A small network was shown many inputs. Here are its activations along a few directions, one row for each input.
In each table, some parts of the input vary, and every possible input appears once, in random order.
Descriptions start from the smaller parts, as in this example, which fits no table here: one of 2 separate values, together with either a single point or one of 11 places along a line or (one of 4 places along a line, together with one of 8 places around a ring).
Shared parts are said once, and a part with two or three values counts as separate values.
(in the rows, 128 means zero)

Rows:
row 1: [141 138 112 163 198 131 228 106 135 201 192 149]
row 2: [158 158  93 119 122 176 135 126 111 181 166 118]
row 3: [151 164 128 121 128 169 139 124 111 193 155 111]
row 4: [119 125 168  80 119 133 119 141  95  92  80 151]
row 5: [130 150 112 179 134 121 116 123 153 181 156 101]
row 6: [121  98 164 108 190 102 202 126 116  74 119 178]
row 7: [121 102 158 122 106 132 117 139 111  76  79 149]
row 8: [153 152  94 124 122 156 136 116 114 179 157 104]
row 9: [105 102 154 130 108  94  95 134 161  48  98 129]
row 10: [127 138  80 170 122 135 121 110 167 182 161 100]
row 11: [115 102 139 118 122 101  94 134 138  63  91 133]
row 12: [141 153 105 148 125 141 137 129 126 201 151 111]
row 13: [124 119 151  85 113 142 114 147  92  76  92 156]
row 14: [113 114 166 115 111 125 116 136  96  81  80 151]
row 15: [143 140  90 138 128 131 122 119 138 178 169 103]
row 16: [128 151 111 165 123 112 116 123 176 162 170  89]
row 17: [115  97 141 103 117 105 100 135 121  68  97 142]
row 18: [ 98 101 140 116 117  99  97 136 144  67  93 129]
What do these inputs look like to the network?
Answer: one of 2 separate values, together with either a single point or one of 8 places along a line
List by row number the other rows that have the choice among 2 separate values in common with row 7.
Answer: row 4, row 6, row 9, row 11, row 13, row 14, row 17, row 18

Rows:
row 19: [114 102 173  61 157  77 178 143  89  82 111 164]
row 20: [160 110 117 113 174 113 221 121 137 167 158 101]
row 21: [109 128 207 115 132 204 151 190  62 103 115  83]
row 22: [ 80 189 133  92  86  55 118 165 183 150 122  87]
row 23: [177 113  86 159 170 183 184  68 155 160 151 168]
row 24: [137  82 139 128 179 176 118  94 107  56 120 194]
row 25: [105 117 105 153  79 176  34 143 142  86 121 115]
row 26: [148 113 147 105  84 100 102 105  97  88  42 170]
row 27: [121 152 123  79  72 100  74 164 131 118 113 107]
row 28: [145 138  98 185 174 108 149 138 107 184 192  73]
row 29: [144 153  85 210 134 143 143 104 126 205 177 176]
row 30: [ 95 139 123 136  93 102  64 102 198 137 115  97]
What do these inputs look like to the network?
Answer: one of 2 separate values, together with one of 6 places around a ring
Changing only the choice among 2 separate values turns row 28 into row 29. The same change can be made to row 20. Which row results?
Answer: row 23
Which other rows does row 24 become when the choice among 2 separate values takes its other values? List them by row number.
Answer: row 19

Rows:
row 31: [104  86 186 115 140  92 124 156 120  45  94 146]
row 32: [109 124 150  73 106 111 101 145  93  72  80 141]
row 33: [129 135 107 136 129 132 150 101 144 156 134 141]
row 34: [131 133 111 171 109 142 111 117 131 154 144  99]
row 35: [113 162 122 157 125 129 112 136 150 158 144 131]
row 36: [106  86 171 107 137  82 132 144 126  36  90 138]
row 37: [165 130 102 110 130 152 138 125 148 143 158 106]
row 38: [119 100 142  96  99 125  98 124 108  85  59 159]
row 39: [146 154 130 149 146 150 155 125 103 151 148 143]
row 40: [146 137 114 149 140 160 155 114 116 149 142 151]
row 41: [104 132 163  82 107 124  95 155  88  78  82 146]
row 42: [147 155 128 135 119 169 147 138 129 169 154 105]
row 43: [147 146 111 131 121 108 112 137 133 140 161  92]
row 44: [117 147 133 149 132 135 148 121 129 166 155 144]
row 45: [120 108 135  78 105 123  91 135 112  58  82 159]
row 46: [128 144 123 149 127 145 144 114 147 154 147 159]
row 47: [112 137  92 144 122 122 120 113 160 161 122 123]
row 48: [154 113 102 120 160 135 154 114 119 153 147 132]
row 49: [101  85 172 138 122 119 129 137 137  37  72 161]
row 50: [161 150 120 108 132 137 143 136 134 149 160  96]
row 51: [111  67 159 127 127  99 131 123 139  41  69 156]
row 52: [109  69 157 112 137  96 124 126 137  31  85 144]
row 53: [116 153 126 124 139 126 147 131 129 159 163 134]
row 54: [119 128  97 134 141 114 111 117 158 154 140 112]
row 55: [111 110 163 111 100 139  91 129  99  88  61 161]
row 56: [123 150 114 113 138 115 155 126 139 153 158 130]
row 57: [140 124  95 136 121 122 111 120 143 146 151  91]
row 58: [152 123 101 130 117 157 145 106 135 159 140 101]
row 59: [146 134 130 130 164 133 152 133  95 160 158 125]
row 60: [114 142 114 131 143  99 114 126 141 159 143 102]
row 61: [158 125 101 133 142 143 157 107 120 148 135 147]
row 62: [108 134 171 101  97 137  97 149  93  87  69 158]
row 63: [151 143 133 122 138 147 138 139 119 165 163  89]
row 64: [134 124 113 126 149 121 139 102 138 149 150 130]
row 65: [ 98  93 188 139 129 106 127 143 120  41  83 153]
row 66: [151 144 111 112 153 124 161 132 115 145 156 135]
row 67: [109 147 125 142 144 111 108 133 132 163 149 106]
row 68: [143 123  96 151 110 126 118 117 145 159 137 102]
row 69: [132 156 119 155 106 139 121 147 139 167 152 107]
row 70: [136 140 122 144 126 119 109 144 121 158 165  88]
row 71: [146 136 117 143 117 173 145 119 137 167 145 108]
row 72: [110 144 113 161 126 137 113 121 153 166 128 126]
What do these inputs look like to the network?
Answer: one of 6 places around a ring, together with either one of 2 separate values or one of 5 places around a ring
Changing only the place on the ring of 6 turns row 45 into row 55. The same change can be made to row 57. Which row results?
Answer: row 34
Which other rows does row 67 become when the place on the ring of 6 takes its other values? List them by row number.
Answer: row 35, row 47, row 54, row 60, row 72
Which other rows does row 33 become when the place on the ring of 5 takes its other values? List them by row number.
Answer: row 47, row 58, row 61, row 68
Which other rows does row 42 become when the place on the ring of 5 takes its other values? List them by row number.
Answer: row 35, row 39, row 44, row 69
